Each row below holds a small network's activations on one input, seen along a few directions.
Each table varies a few parts of the input and shows all the possible inputs, shuffled.
A made-up example of a description, with smaller parts first: one of 3 separate values, together with either a single point or one of 9 places along a line or (one of 4 places along a line, together with one of 8 places around a ring).
Shared parts are said once, and a part with two or three values counts as separate values.

Rows:
x1: [  8 -12 -10 -11  -8 -14  18  25  35  -9  -4  29]
x2: [  5 -10   7  16  -5  -9  29  15  31   4 -11   8]
x3: [ 25  68 -20 -10   7  30 -60 -36 -50  37  36 -27]
x4: [  0 -14  18   5  -2 -30  24   5  11  12 -25  -9]
x5: [-19 -18  25  18   4  -3  15  22   5   2 -29 -14]
x6: [-18 -34  12  -5  14 -14  -7  29   4 -28 -24  -7]
x7: [-14 -36  23  16 -17  -4  20  10   9  -7  -7   8]
x8: [  5  -1 -15 -17 -50  -5  25   6  27 -15 -14  30]
x9: [  4  -6  13 -13  -2 -23  11  12  26   0 -18  23]
x10: [  5 -14   1   0 -15 -13   5  17  28 -27  -6  41]
x11: [ 32  54 -15  -1  23  46 -60 -35 -55  18  34 -29]
x12: [  0 -30  22  12 -16 -25  28   3  16   8  -3   4]
x13: [ 40  52 -29  -3  35  34 -55 -20 -76  -3  44 -24]
x14: [-29 -24  31  35 -17 -10  12   4  15  -9  -7  -2]
x15: [-16 -36  12  34  -2 -24   8   8   1 -34  -9  -6]
x16: [-11  36 -21  15  20  38 -51 -47 -24  32  70 -28]
x17: [-11 -14  16   1 -40 -18  46   2   4  15  -9   1]
x18: [ -3  -7   8 -12  15  -4  13  24  27  -6 -25  13]
x19: [  0 -23   2 -44 -30  -4  22   2   3   2 -37  13]
x20: [-11 -14  18  15   6 -20  13  -3  13   4 -36  -5]
x21: [ -9 -12  11  -1  11 -12  -2   7  29 -23 -26   6]
x22: [  5   1   1 -30 -20 -14  26   8  30   3 -23   0]
x23: [-14 -25  13 -15  -1 -10   1  20   8  -1 -37   2]
x24: [ -4 -23  14 -20  -9 -28  -3   7  20   0 -34  -7]
x25: [  2  23 -47  22  29  44 -61 -31 -55  27  69 -20]
x26: [  5  23 -31  -9  21  46 -51 -52 -27  53  80 -15]
x27: [-15  -6  10 -20 -16  -9  41  -9   4   3 -33   0]
x28: [ 36  75 -17 -44   3  35 -31 -43 -65  19  42 -21]
x29: [-10 -20  10  17  22 -36  14  13  -9 -25 -25  -9]
x30: [-11  -5  10  17  -3   1  27  13  29  -6 -14  10]
x31: [ -9 -29  10 -12   0 -11  -1  21   2  -8 -34  10]
x32: [ -9 -14   4  27   8 -22  16  17  24 -30  -3 -11]
x33: [-11   1  12  26  -1 -24  18  17  16 -12 -12  21]
x34: [ -2 -16  -7  10  -7  -1   4  33  28 -22  -9  31]
x35: [ -3 -18   6  -1  19 -20   1  16  10 -41 -17  14]
x36: [  5 -22 -11  12  -2 -10   2  21  17 -50  -8  28]
x37: [ 25  63 -13  -8  18  60 -50 -18 -47  25  39 -33]
x38: [  9  40 -25  -1  23  31 -39 -43 -41  44  77 -18]
x39: [ 17  40 -40 -18   5  56 -17 -45 -41  51  70 -18]
x40: [  2   4  -7  -2 -20  -5  48   7  20   0 -20  13]
The inputs of x24 and x19 match in every part but one. If x9 is changed in the same way as x24 into x19, which row does it become?
Answer: x22
What do these inputs look like to the network?
Answer: one of 5 places along a line, together with either one of 2 separate values or one of 6 places around a ring
Change only the place on the line of 5 in x39. List by row number the other rows that result.
Answer: x16, x25, x26, x38

Rows:
x41: [  1  32 -10  -6  -8  14   3 -34   5  23  35   0]
x42: [  2 -16  20   6  37  -9   1 -10 -26  -8 -20 -15]
x43: [ 16  -4  -7  29  10  -3  -8  24  -1 -50   5   8]
x44: [ -3 -32  10 -11  31  -6 -12  21  -4  -9 -16  -8]
x45: [ 12  14   0 -16 -31  11 -12   2 -13  10   7  -1]
x46: [-11   5 -18  -6 -27   6   9 -36 -13  46  28  -6]
x47: [ 16  28 -27 -58  14   6 -12   1 -12  13  -2   6]
x48: [ -6  17  -2 -33   0  10  -8 -19 -29  34  -8 -21]
x49: [ 13  32 -17 -16 -23  12 -25  14  -1   7   9   4]
x50: [-14 -35  42 -33 -28 -52  63  43  65 -13 -95  17]
x51: [-10 -30 -12  15  16  -6   0  21  33 -14  24  10]
x52: [ 11  14  -7  -5 -35  15   0 -19 -41  17   4 -10]
x53: [  9 -13  -1  15   9   2 -28  34   2 -42  -2  18]
x54: [  2  13   4 -41   2   9  -9   3  -9  35  -2 -20]
x55: [-26 -36   7  37   1  -6   6  -7   2  16  18 -10]
x56: [  9  25 -18 -10 -15  12   8 -25  21   4  41  11]
x57: [  7 -31   1  20   3 -10  -9  27 -11 -23  -7   7]
x58: [-17 -42   6  19   6  -7   4  10  16  10  20  17]
x59: [  7  17 -27 -24 -12  12  -1  -8  15  27  34  26]
x60: [ -4 -16  -5 -17  40  -3 -24  33   5 -23 -10  -1]
x61: [-13 -24  19  -2  27 -16 -10   3 -25   1 -16 -22]
x62: [ -8   0   4  -1  46   7 -16   1 -13 -32  -9 -12]
x63: [-15  -9 -14  38  18  -6  10 -11  13  -7  28   5]
x64: [ 20  38  -6  -1 -16  26 -17   3  -5  -6  10  10]
x65: [ -5   2  -8 -18 -24   3   9 -16  16  39  30   0]
x66: [ -6 -14  -7  32  17  -2   5   2  28 -28  27  20]
x67: [-10 -30  18  39  10  -5   9 -27   4  -6  11  -5]
x68: [ -5 -30  40  -1 -62 -38  67  48  57 -27 -87  32]
x69: [  2  27   4 -19   8   9  -1 -31 -25  32  -9 -30]
x70: [ 19  32  12   9 -25  10  -1 -25 -31  17   1  -9]
x71: [  2   9  -1  35  18   1 -21  13 -13 -33   3   1]
x72: [-23 -45  19  -3 -54 -45  92  30  84  -9 -58  33]
x73: [  2  45 -12 -31  18  18 -18 -21 -25  20   2  -6]
x74: [ 15  40 -15 -31  16   9 -11  -3   2   7   3 -11]
x75: [  7 -16   9  46   8   5  -5  -2 -28 -17 -14  -7]
x76: [ -5  20   6   9 -19   5  13 -46  -6  38  25  -8]
x77: [ -5 -29  11  32  -4   6 -15   9 -24 -18 -10 -19]
x78: [  7  -6  -4  -3  40 -12 -15  10   6 -39 -11  -1]
x79: [ 10  47 -14   4 -14  23 -21 -13 -19   8  11  -2]
What do these inputs look like to the network?
Answer: one of 3 separate values, together with either a single point or (one of 2 separate values, together with one of 6 places around a ring)
The inputs of x72 and x68 match in every part but the choice among 3 separate values. If x59 is changed in the same way as x72 into x68, which row does it become?
Answer: x49
Change only the choice among 3 separate values in x43. List by row number the other rows that result.
Answer: x66, x78
Which other rows agree with x69 in the choice among 3 separate values? List them by row number.
Answer: x42, x44, x47, x48, x50, x54, x60, x61, x62, x73, x74, x78
Change only the place on the ring of 6 in x49. List by row number the other rows that result.
Answer: x45, x52, x64, x70, x79

Rows:
x80: [  1  20  -9  -6  26  19 -38  13 -35 -25  -9 -22]
x81: [ -7  12  -2  10 -37  11  -2 -25  11  29  37  -8]
x82: [  1  20 -19  -2 -30   9   5 -17   8  19  24  19]
x83: [-10 -60  36   9 -11 -49  63  32  50 -32 -48  22]
x84: [  1  40   1 -25 -18  11  -6 -29 -34  26  -1 -17]
x85: [ -6 -22 -20  39  23  11 -24 -14  -1  -6  31  -1]
x86: [ 16  34  -7 -46 -15  23   6 -16 -20  20  -2 -20]
x87: [  0  23  -8   0  26   2 -29  17 -11 -21  17   9]
x88: [  8  40 -14 -33 -24  -2  -1 -10   4  24  17  11]
x89: [ 10 -12  -3  32  29   7 -27   0 -33  -7  23 -11]
x90: [-10  -7 -22  25  29  12 -23   5   0 -16  23  15]
x91: [ 11   4   3   0  34   1 -45 -17 -40  -7   0  -9]
x92: [ 11  17  -2  -1 -16   9   4 -26 -17  37  18 -21]
x93: [ -4 -56  40  -2 -10 -30  58  36  69 -31 -60  21]
x94: [-22 -53  26   0  -6 -34  60  49  49 -12 -72  11]
What do these inputs look like to the network?
Answer: either one of 3 separate values or (one of 2 separate values, together with one of 6 places around a ring)

Rows:
x95: [ -6  -5 -26   7  31  14 -19 -29 -56  19  34 -15]
x96: [-32 -26   5  61   8 -31 -21  -1 -30  -5  39 -19]
x97: [-20 -55  11   7  48 -41 -12  43  20 -47 -14  18]
x98: [-16  -2  15  56  -3  17  18 -30  29  34  30 -13]
x99: [  5   8 -27  -1  71   2 -49  -6 -34  -2  28 -22]
x100: [-13  35  10 -39 -54  13 -17 -29 -28  48 -13   0]
x101: [ 19  21  11 -28 -17  19 -19   2 -50   1 -24 -32]
x102: [ 10  14  32 -12  58 -24  12  17   5 -47 -54   7]
x103: [ 11  -5  38  -6   2 -51  36   1 -25 -27 -37 -21]
x104: [ 10  40   5 -37 -33  -4  48  30  35   0 -30   6]
x105: [ 17 -24 -31  52  40  11 -28  21  -6 -58  17  -2]
x106: [ 14  37 -26 -18   3  48 -11 -24  12  22  66  13]
x107: [ 34  62 -20 -48 -41  25 -17  19  13  43 -14  -1]
x108: [-19 -86  19  10  -6 -33   9  22   4 -17 -12   0]
x109: [-16   9  15 -24 -41 -13  39 -26  18  -1 -51 -11]
x110: [ 21   9 -28   9   2  72  11 -55 -16  37  33   7]
x111: [-41 -58  16  10 -35 -27  36 -14  40  13 -16  38]
x112: [ 24  44  21 -30  38   0 -47   7 -24  -7 -27 -21]
x113: [-14 -39 -10 -13 -34 -32  23  41  59  -3   5  39]
x114: [ 11  18 -30  42 -36  33   7  12  34  -3  40  26]
The inputs of x113 and x97 match in every part but one. If x106 is changed in the same way as x113 into x97, which row does it become?
Answer: x99
What do these inputs look like to the network?
Answer: one of 4 places along a line, together with one of 5 places around a ring
Change only the place on the ring of 5 in x111. List by row number the other rows that result.
Answer: x98, x100, x109, x110
